Each row below holds a small network's activations on one record, seen along a few directions.
After each row come some of the record's fields: Revo, Ledu, Mit, Ligi.
A field that a record lacks is left out.
Other fields move the rows too, some of them a lot.
Strong random noise was added to every row along 19 fixed directions; ignore it. To show where, here is one row again and again, with new noise each time:
[ 140 -352  265  -25  131   33  178  126  -16 -194  -25  -14 -352  235
  265  226  211 -196   52  137  249  -65  197  175  -64 -141  188  -74
  327   52   38 -107   68  -21  128  220  457   41 -329 -283  118]
[  67 -230 -284  151  200  -32  119  -55 -117   63  -50   81 -297  136
  450  266  -15   78  101  446  169 -176 -502 -211   43 -198  -50  140
 -136  -40  -87  -80  -49 -273  345  -32  161  224   95 -243  444]
[ 126  -55   90 -115  290   92   75   49  244   55  370  -71   68  -81
   29   88  -52  209   80  155 -131 -104  -57 -393  218   -9  -38  -42
  154 -241  210 -139 -129   95 -138   -9  -36 -304  -24  -19  142]
[-116 -206  132  205   45   45   59  225   94  167   25    6  151   53
 -100  242  289  -11  152   95  162   54   95  -84 -362 -141  295    2
  174   16  -17 -228  -49   70  -41 -172  -11  136   29 -110  -77]
[ 145  236  -53  263  -72 -168   -2   13 -395 -357  108   84  137   25
  268  200 -149   87  -14 -163 -102  243 -117   32 -156   29   69  122
   53  484 -220  -58  -81  157 -430 -107 -284  -53 -255  -63  324]
[ -31  134 -252  385   24  -32  188 -192  269 -154   19 -236  -71  -74
 -304 -217   88 -237   91 -102    7  -87  204   -9   40  134 -127 -134
   93 -308  184   86  264   19   -7 -279 -223   58  431  288 -195]
[ 190 -365   -4 -550  168  227  189  281 -364  318   75  145  -74  208
  -95  388  243  415 -297  -76  -15 -156 -282  228  105  -60  -86   87
  224  279   36  -40   46  -93  182  342  398  174    9 -212  108]
[  47  157    1   20   79  185 -304 -143 -151 -442  -11  272   88  137
  117 -131  -51  153 -344  -28  -33  -68 -184  107  151   77  -73   30
 -353  270 -172  327  -22  -12   71  -43  203 -194 -294 -114  120]
[ -76  153 -581  457 -312  100  186  -12  151  314 -231 -436   83 -277
  106   17 -127 -396  529  -25  -10  455 -186  289 -109  159  -48   33
  107 -258  263   31  143 -107 -251  -92 -513  253  530 -225  291]
[ 435   80  -41  -30  474   -9  390    1  203  248  265   85   40  -81
   38  265  251  116 -106 -113  102   58  -28 -234 -238  -58   38   20
  327  129  218 -121  -56 -107 -103 -151   25  224 -239  -28  -58]
[ -89  -60   20  155 -128  -29  -50   58   37   15  -13   34  128 -120
  -61  -82   77   91   94   -6  -55   96   60  -35 -209    0   55   28
   50  120   75 -287  121  153 -337 -161 -217   52   87  179  -66]
[  15  600  -14  501 -109   38 -165  -29  -34 -303  112  -12  228  190
 -352  173  110 -144 -462 -179  -39  258  131  266  305   82 -238  -43
 -165  234  -35  614  108   92 -367   73  -10  183  430   29   49]
[ 161  107  -89 -363  335  -17  353   15  292  214  252 -330  151  -46
    2  251    4  111   25  -40 -274  153  123 -181  -42   33  -57   63
    9  -87  294  388 -391 -282  121  -31  -71   70 -245 -336   60]
[ 110   89 -249 -375 -104 -191  215 -376 -366  199 -340  143 -245 -119
 -338 -464  243   47 -291 -231 -198   96  100   -4 -393   31 -246  178
 -105  159  -11  -44  265  -31 -140   14   -6  375   80  543 -398]
[-135  -69  -54   82  180  292 -266  -71  357  -21 -101  458  210 -395
  -95 -433  292  469   41   -8  222  -81 -339   89   73  307  162    6
 -174  -16 -355  -66  150  154  175 -157  166  181    6  204 -149]
[-119  -38  -17  307   56   50   86   36  -88 -304 -117   76   94  143
 -385  -87  273  -15 -200 -283   38 -163  129  304  -21   43  -14  -59
 -222  276   78  339  264  -12   56 -147  -57  247  200  152 -179]
[ 212 -233   26 -176  405 -205  222   98 -541  -89  319 -268  162 -121
 -330  456  -24   69   91 -525  -87 -252   23    6   43  460  115  365
  441  101 -337 -308  -60   54  290  220 -102  141  361 -102  -40]
[ -49 -170  208  359   -4  255 -154  120  378  106  258   51  329 -115
  -42  242    2  -44  128  153    8   99   22   39  -90  109  136  -36
  503  243  178 -447  270  314 -372  121  172  -10  366 -195  214]
[-131 -129   54  448  -14  217 -292  123 -152 -188 -374   97  -25 -197
  -12  -81  309 -240  242 -157  271  242   -2  325 -152  224  144  -23
 -260 -102   -6 -231   95  158 -153  -44 -102   31   43  -45  -24]
[ -26 -200  132 -245    0 -201   31   35 -166  277  -49  179  299 -219
   93 -166  -88  293   48   24  -86  -36 -255  -90  -46  -56  200  477
 -153  434 -192  -21   50  -92 -119  294 -103  502   33    4   76]
[  66  286  140  221  -51 -254 -323  -93  166   31  177 -116  264    3
  -12 -156 -202 -223 -322   52   75  -88  152 -192  282  -21 -109  300
 -255  -68   21  168    4 -250   -6  -79 -217  138  208   94 -340]

[  80 -655  443  -90  236  -49   34  139 -105  124 -186   77 -381   96
   28  -16  246 -345  -24   72  298 -350  255   67  -43 -149   21   44
  -51  -54  377 -413  261 -154  247  266  296  130  -65   21 -283] : Revo: p2 / Ledu: n2 / Mit: e1 / Ligi: t2
[ 102  -57 -130 -150  154  290   36  188  -84  178  -76   84   90   96
  116  -87   56   23  -28 -133  302 -206 -360  124  180  -74  200   28
 -207 -238 -128  365 -115 -277  472  -97  -35  -35 -284 -285  -76] : Revo: p2 / Ledu: n2 / Ligi: t2
[ 153 -117 -183   51   66  -35   86 -252 -125   70   33  225 -163   -5
  246  158 -179    9    4  203   -8  -42 -396 -122  -69  -16  -91   56
  264  277 -105 -268  119   35   75  219  342   64  129 -110  404] : Revo: p1 / Ledu: n2 / Mit: e2 / Ligi: t1
[-217 -233  208  -55  -83   38 -197  -58   63  182   61  237  172    6
  115 -335 -333   37 -121  305 -249 -205 -161 -155  219  -98 -119   90
 -303  231  160   29  166   46   70  172    2 -205   75   16  129] : Revo: p6 / Ledu: n2 / Ligi: t2
[ 278  443 -139 -285   57 -190   79   51   94  -91  153  -79 -299   57
  -93  168  264  505 -419  -27  -96   56  112 -155  314  -87 -475  -86
 -146 -202  162  138 -110 -155 -354 -167  -62  263   74  499 -198] : Revo: p4 / Ledu: n2 / Mit: e1 / Ligi: t2
[ -44  112  105   32 -428 -113   62  183  286 -100  111 -268 -131  317
  -58  -12   33  -35   -7  267  226 -143  252   37  341 -404   97 -160
  343 -332  -70  192  145  -11 -219   61   95   66  170  162 -143] : Revo: p2 / Ledu: n1 / Ligi: t1
[  33  100   80  396  254   38   55  226  122 -526  240  148    3  201
 -129  521  402  253 -165 -150  240  -37  113  259   57  132   88 -299
  189  270 -262  131  -81  155  139 -208  270  107  -81  -54   46] : Revo: p1 / Ledu: n1 / Ligi: t2
[-195 -373 -176 -134  -94   26  213  194 -250  -13  -51   23   59  293
 -149  113   68  270   71   70 -115 -292 -144 -109 -365 -355  103  -77
  -55  125   96 -110  -14  -72  151 -406 -167  -99  -82   49  -51] : Revo: p2 / Ledu: n2 / Mit: e2 / Ligi: t2
[  59  139 -245   25 -131  173 -121 -329  -33 -184  152 -313   52    7
   -8 -110 -462 -386  119  -81 -115  -54  -81  130  309  351  -44   -6
  394 -347 -195  149   89   88  286  145   97 -548  231 -289  178] : Revo: p2 / Ledu: n2 / Mit: e2 / Ligi: t2
[-198   21 -219  -13 -192   41  329  110 -116  615   18  -41  183  103
 -373  172   34   -2   40   63 -238  238 -122 -107 -246 -228  -18 -144
   61   32  180  181 -111  104 -122  -20 -215  -53  227  -42   91] : Revo: p2 / Ledu: n2 / Ligi: t2
[ 115  454   38  295  -73 -137 -147   55   40 -168  154  -71  128  106
 -115   11   21  -83 -221 -104  232    7   47    6  460  -30  -28   24
  -78 -254 -212  398  -52  -73  -47  -96 -188   31  150  157 -207] : Revo: p6 / Ledu: n2 / Mit: e2 / Ligi: t2
[ 422 -105  116 -315   49 -235  204  231 -201  -20  334 -145  220  101
  -19  440  -88   75 -137 -346   92 -216  165  111 -180  -51  178  230
  663  430   32 -399  127 -177 -117   89    1  289  -89  -68 -261] : Revo: p1 / Ledu: n1 / Mit: e2 / Ligi: t2
[-166 -299 -238  172 -223  104  104  184 -100 -230 -228  -66 -237  -41
  190  146   51  128  331  -11  -10   41 -140  499  -39  126  -47 -132
  114  171    4 -227  276   66  -33   -4  -31  241  196  -52  320] : Revo: p2 / Ledu: n2 / Ligi: t1
[  34 -188 -472  -10  168  429  127 -128 -137  282 -150  199  -78   76
 -112   40   83   36 -113  -27  -69 -158 -423  108 -242   75 -264 -149
  -53  106  289  -88  238  -93  339 -195  131  -88  209  -87  122] : Revo: p6 / Ledu: n1 / Ligi: t2
[  45  -65 -196  -50  -36  142  287  -34 -342  215 -197   59  -70  -13
 -130 -478 -104 -173   -7 -300  -99 -113 -180  154  112  -42 -127  -62
 -143   -2  281  284  304   40  -78   77 -372 -148   72  182   37] : Revo: p5 / Ledu: n1 / Ligi: t2
[ -26   87    2  323  127  262 -173  -75  142 -122   83  220   76  226
 -160  106   87 -145 -400   35 -142   10  136  -16 -237  -55 -306 -300
 -173  273  498  -62  142   75 -122 -350   98 -336  -22   21  -45] : Revo: p5 / Ledu: n2 / Mit: e1 / Ligi: t2
[  77  -35  275  278  391   56  -99  -29  129 -509  270   77  260   29
  -88   39 -169  -82 -173 -239  -22 -359   79  118  336  227    1   -3
  -88  352  128  225  188   35  119  132  141  -83   67 -135   85] : Revo: p5 / Ledu: n1 / Ligi: t2
[-155  124  -79  297 -241 -242   44  209  287 -325  294 -146 -285  169
  422  310 -143  253   61  317  -19   95  111  103  324  -27 -194 -354
  163  -60 -108   11 -179  102   64 -305 -113 -234 -155   -8  300] : Revo: p3 / Ledu: n1 / Mit: e1 / Ligi: t2
[  44   78 -587 -583  -48  409 -219  -36 -108 -172  -85 -211 -102 -105
 -432  263  259  561  -60 -237 -324   27  -61  163 -221  386 -404 -194
   34 -358  119 -376  -55   -1  -29 -336  124 -174  263  144 -195] : Revo: p2 / Ledu: n2 / Ligi: t2
[-129  -32 -267 -522 -106  385 -217  -22  259  -15   -4 -344  220 -318
 -123   56  -35  392  312 -100 -390  204   29  160 -132  457  -64  -30
  221 -272   64 -275 -135   70  -63  -93   13 -236   92 -198   10] : Revo: p3 / Ledu: n2 / Mit: e2 / Ligi: t1
[ -87  222  120  243 -197  185 -445   53  -27 -365 -140 -159  331 -214
   19 -106 -234 -202  240  -71   82   66 -115  261  417  197  114  248
 -183  -92 -143  155  195   63 -434  460  -62  188  522 -206  257] : Revo: p3 / Ledu: n1 / Mit: e2 / Ligi: t1
[ -89  406   -9  235 -244  -20 -333 -288  427 -167 -157  -50  257  -61
   32 -302  -61 -253 -101   13  184  110  225  125 -242  108  202  165
  -49   85 -337  272  113 -151   41 -182  143  355   52  -43 -293] : Revo: p4 / Ledu: n1 / Mit: e1 / Ligi: t1
[ -28  -60    5  218  253  246   60  188 -258  -34  -45 -149  240  164
 -250  521   42 -181   36 -106  -96  -18 -135    7  -90  -66  -24   28
 -319  147  396  226 -109  -98 -133  162  -67   69  374 -411  369] : Revo: p3 / Ledu: n1 / Mit: e1 / Ligi: t2
[-388 -273  176  281 -102  177 -137   19   59   88 -445  -56  -96 -159
  -54  -97  228 -354  355  151  -52  346  185  181 -169   98   65  -43
 -308 -125  219  -24   45  159 -129  270   59   93  213 -184  179] : Revo: p3 / Ledu: n2 / Ligi: t1
[-304   82 -122 -210 -387 -163 -402   -3 -231 -356 -181 -338 -173  176
   29  182  -76   42   14  176  -91   26  196   96  -45  108 -100   63
 -242 -272 -434  -15 -277 -135  290 -107  126   -4  133  -68 -100] : Revo: p6 / Ledu: n1 / Ligi: t2
[-102 -171 -119   -2   38  170   32 -329 -122  283  -60  408  -40 -152
 -107 -318  -70  -62  -40   76 -194  112 -288  -51 -156  182  -94  -84
  100  185  -90 -182  165  344  176  151  213 -329   60   74  139] : Revo: p1 / Ledu: n2 / Mit: e2 / Ligi: t2
[-256   38  142 -354 -544  216  -77   40   64   28  102  177  188  387
 -134 -223 -172  250 -368  218 -321  -14   81  127   30 -333  -27 -210
  214  381    6  317  172  262 -279  130  264 -406 -183    5   46] : Revo: p3 / Ledu: n1 / Mit: e2 / Ligi: t1
[-216  -89  -20  191  -57 -176  160  -37 -100  -71 -191  -66 -253  139
 -119   75  119  -78   82  172   34  -86   79  -69  -62 -182  -12  -48
 -184  -22  -48  132   32  -20   90   57   64  278  302   89  135] : Revo: p3 / Ledu: n1 / Ligi: t1
[ 146   90  391 -348    4   70 -273  176  -14   46   42   -8 -215  213
  -64  134  221   -7 -485    9   11  112  366   94  259  -84 -258  -50
 -148 -137  246   90 -158  -59 -112  233  318 -158 -242    8 -294] : Revo: p4 / Ledu: n1 / Mit: e1 / Ligi: t1
[ 222    8  108  304  106  159  -88  110  317  225   43  131  169  143
  152  272  142 -232 -250   57  430  -13  -74  152  -73 -204  148   24
  138  222  173   79   79 -278  114  -37  258  292 -108 -320  -87] : Revo: p2 / Ledu: n1 / Mit: e1 / Ligi: t1
[ -86 -214 -137 -206   40  143 -104 -180 -276  -52 -300   79  -37   68
  -63 -140   29  -27  -77  -96  -67 -159 -106  101 -312   76   -7   89
 -305   94  -20   16   48 -156  349  -84  129  -16  -96  -92  -76] : Revo: p2 / Ledu: n2 / Mit: e1 / Ligi: t2
[ 396   31  276  173  658   83 -253  -44   80  265  -37  246    2 -241
   91  282  240 -191 -206   59  324  108 -289 -206  296   51 -151  270
 -463  -56  326  -21 -154 -275  -21  463  314  397   93 -228   66] : Revo: p2 / Ledu: n1 / Mit: e2 / Ligi: t1
[ 221  -95   66  206  181  -99  109  255 -275  -33  219   33  252  131
  133  365  -58   -9  -53 -245  233 -202 -143  -25 -178 -108  272  173
  199  356 -110 -201  -25 -100   25 -195 -235   96 -127 -182   -5] : Revo: p2 / Ledu: n1 / Mit: e1 / Ligi: t2
[ 254  267  -23 -251  375 -255  226 -123 -306 -230  134  -36 -158 -111
   57  255   48  290  -23 -165 -311  332   -7 -203   71  144 -149   45
 -159   42 -144  233 -522   80 -152  153  -64  -74 -401    5  263] : Revo: p5 / Ledu: n1 / Mit: e1 / Ligi: t1
[ 250  319   96 -116  128  -62  334 -184 -445  280    9  221  -24  252
   -4 -311  -88 -303 -107  118  115  -49 -246 -633  -20 -611  274   95
  -73 -242 -225  425 -155   60 -233  182  -83 -318 -328   90  116] : Revo: p5 / Ledu: n2 / Mit: e1 / Ligi: t1

Which values does each new row have?
[ -26  -30  132  -10  219  -65  178 -119  231 -211   36  100 -221   21
 -162 -203  244  131 -120  -82  -37  -49  232   -6  122   67  -85 -212
 -108  -16   71  265    2   91  140  -87  120  -49 -237  236 -136] : Revo: p2 / Ledu: n2 / Mit: e2 / Ligi: t2
[ 513  340   -4  340   18 -114  -21 -115    0  167  320  212 -199  279
  406  343  -85 -216 -492  165  331   56 -102 -147    6 -232 -136   27
  547  272 -103 -267  156  -20 -122  -81  256    6  -88  -20   57] : Revo: p4 / Ledu: n1 / Ligi: t1
[ 135 -309  147  253   31 -271  221  119 -380    3   71  275 -228  -30
 -106 -149   55   66 -168 -259   15 -131  -31  198  301   64 -225  -55
  177  360  167 -319  380  302 -174  130 -266  -65   99  517  -83] : Revo: p5 / Ledu: n1 / Mit: e2 / Ligi: t2
[ 174   57 -191  119 -147 -255   20 -169 -496 -247   67   22 -206   60
  351  141 -336 -155  -43  -32  -54   88 -148  148  -18  162  -84  156
  298  309 -385 -215   67   83   92   80   28  -94 -106  -97  263] : Revo: p2 / Ledu: n1 / Ligi: t2
[  43  -91   65   -9  -40   98   61    7 -234  219 -268  384  105  -42
   57 -286   52  -73  -23  -58   90   40 -218  106 -275 -168  156  102
 -115  373  -12    8  239   79 -209  166  -17  187 -164   24   51] : Revo: p5 / Ledu: n1 / Ligi: t2
[-213 -137 -146  247 -191  119 -130  105  -51  552  -81  487  193 -280
 -128  -58  127  108   89   80  117  267 -368  142 -268  129   45  -67
  154  183 -202 -499  168  317   -5  -42  -34   54  225  135  -63] : Revo: p1 / Ledu: n2 / Mit: e2 / Ligi: t2
[ 202  179  218  281  361   -9  -65  -16   26   12  -42  147 -114 -196
   84  110  259 -305   35   -8  201  311  131 -189 -129   38  -25   -6
 -158 -196  153 -196 -171   55 -212   35  -11   18 -210   -4  -71] : Revo: p3 / Ledu: n1 / Mit: e2 / Ligi: t1
[ 179  -73  179 -266  296 -181  312 -125  134  218  242   77   54 -191
   10   -1   -3   -1   39  -12 -265  162  209 -288 -301    2   14   29
  216  175  240 -164 -133   68 -109   54   -7  -92 -409   -7  -82] : Revo: p2 / Ledu: n2 / Mit: e2 / Ligi: t2
[-163 -207  -96  239 -196  -77  -88   67  -98 -426 -284  136   -2   11
  371 -140 -119  129  214   88   -3  -88 -176  227 -111 -130   97   46
 -364  392   68  -39  202 -102 -154 -154 -177  182 -164  -18  264] : Revo: p5 / Ledu: n2 / Ligi: t2
[  85   45   78  185  239 -173  159  -84  -52 -479 -128 -501 -230 -229
 -157   37   -3 -429  387 -186 -216   66  374  -59  191  170 -193   30
 -294 -328  584   31   90  -57 -472  266 -332  152  397  104  158] : Revo: p2 / Ledu: n2 / Mit: e2 / Ligi: t2
[ 160  125   98 -152   -5   24   50 -163   73 -158  188  194  -20  224
   75   90   30  165 -194  225 -109   49   71 -234 -262 -282   99 -108
  402  265 -108   -5  -12  183 -278  -22  359 -165 -318   -7  151] : Revo: p5 / Ledu: n1 / Mit: e2 / Ligi: t1
[ -44  -85  242 -252    9 -208 -120  -18 -205  315   96 -113 -163  120
   56  274  -28 -180  -92  270 -187  156  249 -388 -259  -79 -101  179
   55 -147  -69 -322 -325    8  113   98  143 -176  -35 -125  -92] : Revo: p4 / Ledu: n2 / Mit: e2 / Ligi: t1
[-121   54 -182 -197  -50  103  299  -62  136   22   70  -14  -68  117
 -312   69  145  323   47  194 -174  -96  -93 -189  -37 -168    2 -216
  225  -48  -78  168   67  192 -151   88  243   76  334  166  205] : Revo: p1 / Ledu: n1 / Ligi: t2
[ 180  218  -66   73  222  -49  127   60 -154  -72  141 -158  137 -146
  150  428 -109 -132  126 -281 -124  352    9  147  -86  313    3   59
   79  169  -46   68 -275  -16  -25   75 -163   15 -156 -360  261] : Revo: p6 / Ledu: n2 / Mit: e1 / Ligi: t2
[ 120  -47   79   35  307  357    5  180   93  138  305  195  371  111
 -111   86 -101  170 -232  -68   57 -285 -350  -17  482  -48   -3  -51
  -37  105  158  351    9  -42  165  103   52 -250   12 -240  145] : Revo: p3 / Ledu: n2 / Ligi: t1
[ -13  -30   45  196   72  -38   74   78 -223 -233  -84  146 -186 -119
  158  -33   92   27  293   21  296  -66 -222   17  243   54  247    4
   93 -194 -515  -54   42  224    8  188   37   91   44   58  239] : Revo: p3 / Ledu: n2 / Ligi: t2
[ -70  147  140 -256  -97  -16 -226   41 -215  -22  -56   81  134  -42
   83 -256 -119   16   14   34 -139  140   22 -188  -45 -108   71   69
 -354 -181  -88   56 -276   55 -184  -49 -204 -382 -426   24  -89] : Revo: p5 / Ledu: n2 / Mit: e1 / Ligi: t2
